These are the activations of a small neural network, seen along a few directions. Each row is one input.
Each table varies a few parts of the input and shows all the possible inputs, shuffled.
A made-up example of a description, with smaller parts first: one of 2 separate values, together with either a single point or one of 11 places along a line or (one of 5 places around a ring, together with one of 6 places along a line).
Shared parts are said once, and a part with two or three values counts as separate values.

Other details of the inputs shift rows strongly along two fixed directions, in all tables alike. That doesn't count.

Rows:
r1: [ -9 -10  -2  13  -8  -3  -3   1 -14   3   2  -3  -4]
r2: [ 10   4 -16 -25   6  -4 -10  -6  -7 -28   3 -14 -15]
r3: [ 19  35  -8 -18   0 -17  22 -12  34  -4  -6  -7  -6]
r4: [ 18  -6 -20   1   3  -7   0  12 -10  -6  -8  12 -20]
r5: [ 13  23  -7 -18 -12 -36 -11 -16  22  -8  18 -32 -15]
r6: [  9  53  -1 -20 -10 -38  22 -10  48  12  -8 -14   8]
r7: [-32  -7  42  31   5  39  22  13  31  62  -3  39  56]
r8: [ 23  28 -17 -26  -3 -39  -8   1  24  -8   3 -15 -11]
r9: [ 12  25   6 -12 -12 -13  13 -24  27  -3   9 -26  -8]
r10: [  2 -15 -13  -2  11   3 -16  18 -19  -9  -2  13  -1]
r11: [ 38  26  -2 -22  -1 -43   6 -18  27 -49  -8 -23 -38]
r12: [-22   2  36  15  -9   9  -7   0  26  42  17   1  40]
r13: [-12 -47 -17  10  12  35 -17   9 -72 -30  -7   8 -20]
r14: [ -9 -58 -29  21  19  35 -17  33 -84 -26 -20  36 -17]
r15: [-13 -52  -4  14  12  34 -32  18 -56 -10   6  13  -3]
r16: [-29   7  35  21 -11  14  10  -6  20  40   4   3  39]
r17: [ 23   9 -19 -25   0  -5   5 -22  -8 -38   2 -28 -35]
r18: [-32  -6  46  42 -10  17  14   9  38  75  11  28  52]
r19: [-10 -10  -8  -1   8  18   5   1 -25 -15 -12   7  -3]
Description of these inputs: either a single point or (one of 3 separate values, together with one of 6 places along a line).

Rows:
r20: [-32  37  24  18   0  23  54   1  48  55 -13  27  54]
r21: [ -3 -16   1   8  23  10 -24  36 -17  14  -8  37  19]
r22: [ 13 -64  -6  16   2  24 -36   6 -65 -39  19   1 -44]
r23: [ 36  47 -27 -42  -8 -22  22 -15  35  -7  -3 -22 -15]
r24: [ 46  33 -36 -19 -20 -53  10  -3 -21 -44 -36 -25 -54]
r25: [ 18  39 -11 -38 -21 -12   4 -34  23  -6  25 -50 -13]
r26: [-28  -9  36  18  18  37   5  28  11  40 -22  43  46]
r27: [-18   9  37  21 -10   2  25 -30  29   8  11 -12  18]
r28: [  6 -62  -3  31   5  18 -38  14 -49 -10  21   2 -20]
r29: [ -7 -37  -2  37  13  -4  -2  41  -4  17  -8  54   1]
r30: [-29 -23  19  26  13  49  20  24  -2  54 -16  46  37]
r31: [  5  24 -17 -20  15  -6  15  -6  -5 -40 -27   2  -6]
r32: [ 48  35  -2 -22  -5 -36  16 -15  51 -18  -2 -10 -25]
r33: [  0 -22 -26 -19   7   9 -14 -19 -64 -73  -3 -29 -33]
r34: [ -2  47  -5 -24   5 -44   8   7  52  11 -12   9  21]
r35: [ 11 -45   6  37  18  13 -13  36 -16  17  -4  47   2]
r36: [  1 -22 -14   7  -8 -25 -24  -4 -10 -28  16 -12 -33]
r37: [  2   2 -35 -22  -4   4   9 -35 -40 -52   5 -38 -39]
r38: [ 31  32 -30 -24   3 -22  14   0  20   5   1 -12  -9]
r39: [ -9  15  23 -22  -5   2  -2 -21  14  -8   8 -34  10]
r40: [ 44  11 -40 -46  11 -19 -19  -1 -22 -63 -13 -11 -42]
r41: [-32  16   1   3 -16 -10   0  -5  26  41  20  -8  25]
r42: [ 11  24  27 -17 -14 -18  16 -42  42 -14  14 -41 -18]
r43: [-39 -11  33  17  -9  41  11  -9  10  52  10   4  37]
r44: [  8  33  14 -36 -12 -17 -11 -24  26 -12  20 -42   7]
r45: [-24 -68 -28  15  14  19 -56  33 -88 -32   7  13 -13]
r46: [-11 -57  -8  14  12  29 -54  26 -70 -14  14   3   0]
r47: [ -4  45  28   7 -33 -34   6 -24  20  27  -4 -38   5]
r48: [ -3 -28  23  29  12  25  11  18   5  15 -17  38   3]
r49: [-23  34   7   8  -2 -13  33  17  58  70  -4  30  50]
r50: [ -6  -1  18  29   7  11  33   0  23   9 -21  34  17]
r51: [-12 -18  -6   8  -7  18 -21   1 -18  24  22  -8  12]
- What is each input in this table made of? => one of 2 separate values, together with either a single point or (one of 3 separate values, together with one of 5 places along a line)
- Changing only the choice among 2 separate values turns r39 into r26. The same change can be made to r44. Which row results? => r40
- Which other rows does r37 become when the place on the line of 5 takes its other values? List them by row number. => r25, r41, r43, r51
- Which other rows does r31 become when the choice among 3 separate values takes its other values? List them by row number. => r20, r50
- Which other rows does r27 become when the choice among 3 separate values takes its other values? List them by row number. => r33, r37
